A small network was shown many inputs. Here are its activations along a few directions, one row for each input.
In each table, some parts of the input vary, and every possible input appears once, in random order.
Descriptions start from the smaller parts, as in this example, which fits no table here: one of 3 separate values, together with either a single point or one of 11 places around a ring or (one of 6 places along a line, together with one of 8 places around a ring).
Shared parts are said once, and a part with two or three values counts as separate values.
In the rows, zero is written as 128.

Other details of the inputs shift rows strongly along three fixed directions, in all tables alike. That doesn't count.

A family of inputs:
R1: [123 136 118 119 109 150 141 149 126 121 169 124 122 100]
R2: [122 160 131 122 149 109 137  91 137 145 113 116 128 155]
R3: [130 130 123 123 105 149 134 130 107 115 169 124 130 103]
R4: [119  99 118 138 132 133 127 123 126 100 117 135 150 111]
R5: [137 112 115 120 113 140 122 128 120 138 174 126 114  97]
R6: [130  97 113 128 139 134 121 122 136  99 120 131 147 116]
R7: [136 108 110 151 139 133 136 141 131 111 109 142 141 113]
R8: [120 160 116 122 148 111 127  96 137 152 114 114 149 145]
R9: [121 155 128 138 145 140 143 110 138 172 119 131 134 161]
R10: [147 224 136  73  66 143 115 161  89 167 199  70 101  74]
R11: [145 100 191 126  94  82  68 177 123 113  94 138 100 170]
R12: [116 169 135 120 151 115 141 103 143 148 113 121 124 152]
R13: [116 148 127 114 135 124 134  88 136 154 127 126 147 163]
R14: [128 101 112 143 140 128 132 130 140 101 139 140 141 130]
R15: [135 104 128 152 151 149 139 139 138 111 114 138 115 122]
R16: [133  96 106 142 140 139 114 125 124 113 114 145 128 118]
R17: [103 156 129 116 140 120 138 106 128 159 109 120 150 140]
R18: [142 109 188 129  72  78  80 187 121 127 107 133 122 183]
R19: [145 131 126 111 120 145 131 124 116 104 156 114 111 100]
R20: [135 144 115 124 121 145 134 149 127 116 172 124 122 104]
R21: [114 103 126 134 141 135 146 134 145  99 119 138 121 116]
R22: [134 104 117 152 148 149 127 144 138 118 111 136 135 116]
R23: [152 142 121 132 119 144 146 145 111 116 147 123 104  97]
R24: [126  82 111 135 140 126 116 122 138 124 124 135 133 105]
R25: [134 103 114 154 133 136 147 142 132 114 126 152 136 129]
R26: [124 153 131 128 135 117 143  92 124 156 101 123 119 158]
R27: [110  97 123 138 135 138 143 137 132 108 134 147 143 124]
R28: [118 136 134 116 143 112 129  85 136 168 118 122 116 142]
R29: [145 125 109 128 114 153 122 131 106 127 162 137 110 110]
R30: [136 135 183 115  94  76  71 195 138 120 108 117 130 156]
R31: [121  99 131 138 136 134 139 117 127  93 120 138 129 117]
R32: [122 156 115 127 132 121 134  95 122 164 102 120 140 148]
R33: [104 153 143 117 143 118 147 102 130 150 108 124 130 150]
Each input here is: one of 3 separate values, together with either a single point or one of 4 places along a line or one of 6 places around a ring.
Q: The inputs of R28 and R5 match in every part but the choice among 3 separate values. If R21 is changed in the same way as R28 into R5, which row does it become?
A: R1
Q: Which other rows agree with R17 in the choice among 3 separate values? List them by row number.
A: R4, R6, R7, R8, R10, R16, R22, R24, R30, R32
Q: Change only the place on the line of 4 in R23. List by row number the other rows that result.
A: R11, R15, R26

A family of inputs:
R34: [137 151 173 111  82 129 124 180 113 123 170 117 104 133]
R35: [122 197 154 112 131 123 149 127 130 146 116 102 118 140]
R36: [134  35  80 178 174 158 137 145 149  64  97 159 142  79]
R37: [105 155  79 134 169 147 159  74 136 151 115 128 171 125]
R38: [115 141 117 118 113 146 145 144 124 133 171 127 136 107]
R39: [105 199 135 117 153 124 168  85 144 174 116 119 132 177]
R40: [165 141 156 120  85 126  92 164 101 143 154 119  84 131]
R41: [142  46  99 156 122 149 118 180 132  45 145 153 153  80]
R42: [127  67 164 148 111  90  83 164 144 137  84 157 143 179]
R43: [ 87  92 146 114 146  78 107  68 157 140  85 140 161 187]
R44: [127 126  78 103 144 165 146  86 113  93 174 102 124  38]
R45: [146 143 140 123  99 115  96 145 117 167 139 118 123 140]
R46: [152  64 134 151 114 114  90 180 134  96 115 145 130 123]
R47: [129 122  77 104 143 164 145  84 112  95 185 107 125  43]
R48: [118 149 142 116 116 112 125 154 140 132 136 120 141 138]
R49: [145  59 132 158 132 117  96 176 140  90  98 147 135 118]
R50: [166 159 156 116  99 125  98 166 102 136 128 103  81 112]
R51: [128 151  91 142 181 154 159  64 131 162 104 133 116 132]
R52: [113 119 170 129 119  84 104 178 154 110  92 133 148 160]
R53: [146 171 175 106  76 125 118 186 109 127 177 105  98 129]
R54: [109  93  80 152 155 152 148 102 140 116 127 152 172 124]
R55: [106 183 137 125 161 124 165  94 144 155 103 121 135 162]
R56: [143  83 170 149 114  93 106 164 135  99  90 150 109 168]
R57: [140 111 116 139 130 152 134 116 116 139 137 145 103 125]
R58: [108 104 116 163 188 122 164  79 152 124  49 155 133 163]
R59: [124 172 128 132 155 120 154  76 126 169  92 125 116 162]
R60: [154 183 115 114 122 148 132 104 102 171 154 109  91 119]
R61: [119 163 108  84 128 128 131  65 117 150 166  97 131 104]
R62: [111 106 151  94 101 100  99 108 123 128 145 120 135 136]
R63: [155 137 133 129  98 143 132 144 100 125 164 126  88 113]
R64: [ 82 116 148 140 152  87 131 117 172 146  76 151 170 201]
R65: [135 141 112 123 117 141 122 151 117 111 137 113 144  92]
R66: [142 143 159 121  93 122 124 138 105 151 140 129  97 148]
R67: [122  85  58 148 142 188 161 114 119  98 172 151 158  70]
R68: [121 172 149 109 113 114 122 161 131 132 126 104 134 121]
Q: What is each input in this table made of?
A: one of 5 places along a line, together with either a single point or one of 6 places around a ring
Q: A walk changes only the place on the ring of 6. It starts at R52 and steps to R55. List the rest of the walk in order.
A: R59, R51, R49, R37
Q: Which other rows agree with R42 in the place on the line of 5? List them by row number.
A: R34, R38, R57, R62, R66, R67
Q: A walk changes only the place on the ring of 6. It starts at R53 and steps to R64. List the rest of the walk in order.
A: R54, R45, R40, R63
Q: Which other rows agree with R50 in the place on the line of 5? List them by row number.
A: R35, R36, R44, R58, R65, R68
